These are the activations of a small network on made-up records, seen along a few directions, one row for each record.
Records have a field called Dolel. Each example row is followed by its value.
The largest differences between rows may come from other fields.
(in the rows, 500 means zero)
Strong random noise was added to every row along 7 fixed directions; ignore it. To show where, here is one row again and again, with new noise each time:
[511,723,553,446,478,686,379,505,451,534,506,622,607,690,739,683,478,437,477,531,428,504,469,502,450,488]
[493,350,389,558,680,407,449,552,402,482,483,399,590,457,587,290,602,657,707,576,555,650,573,588,417,515]
[475,539,446,523,523,486,538,492,462,517,549,377,536,421,421,559,417,673,625,422,479,600,490,525,571,490]
[779,773,635,708,391,658,420,297,487,608,601,430,530,386,568,542,487,644,381,550,600,571,413,447,299,589]
[610,505,501,464,562,566,408,575,297,453,408,489,723,539,741,328,543,548,525,669,523,482,571,575,330,525]
[460,456,542,364,626,609,482,409,511,437,595,422,338,344,321,539,449,651,687,444,559,760,369,471,287,726]
[388,350,589,400,663,567,273,574,459,477,557,520,377,371,653,431,672,463,566,577,476,554,578,454,322,528]
[363,380,288,231,503,517,627,624,568,304,392,569,494,636,323,580,364,547,695,409,511,493,457,532,550,599]
[206,256,424,407,554,389,390,732,560,472,531,488,359,364,515,547,606,460,570,416,365,347,704,444,731,294]

[491,414,630,578,647,468,309,430,512,570,600,413,388,485,654,404,771,453,465,571,519,590,546,490,331,517] : d5
[480,431,279,649,623,399,599,460,622,489,446,532,603,838,590,475,590,575,744,464,523,699,470,605,519,570] : d8
[479,247,443,304,493,505,681,581,558,325,375,495,327,472,201,411,451,510,516,421,520,319,527,488,503,666] : d1
[636,354,573,614,500,489,385,428,575,447,573,530,272,164,476,303,671,503,413,634,751,485,506,415,237,559] : d7
[796,629,567,609,176,581,599,439,588,445,466,449,497,207,241,466,335,604,272,507,763,290,455,467,507,515] : d4
[410,329,272,452,499,496,495,660,648,401,352,754,542,856,659,395,620,306,490,578,552,292,629,496,601,438] : d3
[511,322,486,476,315,440,650,561,583,362,439,415,358,335,268,391,461,509,355,415,493,262,546,424,524,503] : d7
[466,309,317,563,491,451,429,513,707,426,431,715,368,675,571,435,694,396,473,565,593,446,595,439,496,495] : d3
[555,537,499,649,447,416,606,407,421,567,614,301,561,304,373,465,424,670,506,402,486,521,515,473,623,401] : d8
[531,723,655,641,392,641,341,466,545,632,582,616,454,693,719,659,608,289,332,454,327,354,524,437,560,384] : d6
[582,573,344,567,427,491,574,478,483,499,350,540,711,774,629,410,442,486,464,546,514,423,500,569,558,499] : d3
[512,616,586,394,517,556,574,562,220,488,411,392,666,636,587,570,333,470,433,471,294,385,573,557,552,481] : d1
[565,394,368,521,225,413,624,562,768,408,416,537,334,378,261,443,497,555,314,460,665,185,542,379,594,393] : d4
[576,355,473,424,369,457,423,630,513,438,379,588,509,300,460,334,554,467,394,602,662,276,572,455,443,508] : d2
[498,589,421,676,574,427,374,480,600,605,563,622,554,642,628,470,615,477,568,558,657,643,560,577,520,416] : d4
[328,597,535,591,684,529,316,484,551,665,742,509,389,534,630,687,609,504,652,371,345,776,519,504,626,399] : d2
[552,613,536,322,343,644,589,478,455,447,498,596,513,451,359,669,330,490,412,464,535,420,390,457,466,578] : d8
[472,344,486,131,554,550,701,642,351,239,383,463,545,441,287,327,311,513,620,473,485,499,459,551,396,715] : d7
[654,323,411,583,509,458,530,407,648,415,458,454,395,414,300,323,539,638,608,536,753,658,373,521,303,644] : d2
[373,415,455,331,671,482,529,504,408,436,475,479,531,511,400,470,516,569,717,520,573,679,411,589,438,656] : d5
[818,641,488,479,312,581,652,424,478,441,340,581,627,662,429,484,369,564,427,533,621,419,357,512,374,681] : d6
[431,662,694,455,568,522,515,400,345,614,643,259,466,377,376,705,327,609,584,322,307,606,470,503,587,485] : d6
[616,309,403,558,460,447,506,511,649,358,363,623,358,581,485,357,631,394,411,577,634,330,550,437,412,547] : d1
[420,325,663,309,548,544,423,590,449,428,481,410,358,344,506,424,656,405,401,563,408,416,570,416,425,485] : d5

Here are new rows. What is Dolel for each?
[603,393,426,707,427,378,618,439,532,498,473,366,422,457,427,329,550,599,432,464,524,324,597,439,581,463] : d1
[506,577,424,629,466,463,607,454,494,525,420,462,576,742,556,508,469,502,506,438,408,383,537,522,643,465] : d1
[500,383,521,341,314,555,560,560,582,387,487,542,353,349,353,514,438,424,381,453,521,252,497,347,507,547] : d8
[584,385,443,661,469,402,619,439,545,502,433,357,544,538,433,337,502,629,458,457,521,477,532,477,559,464] : d3
[408,505,740,691,554,477,268,500,510,687,656,497,361,346,799,504,735,376,406,514,395,494,633,382,553,306] : d7
[673,499,304,540,385,457,713,487,706,425,405,525,483,511,224,386,416,635,592,470,774,565,413,517,503,619] : d4
[467,616,477,554,476,485,595,423,550,544,577,384,442,437,298,644,477,583,535,389,500,594,410,460,600,502] : d5
[447,558,471,474,587,460,519,531,346,578,469,402,679,553,636,473,474,515,581,542,345,555,535,592,568,401] : d8
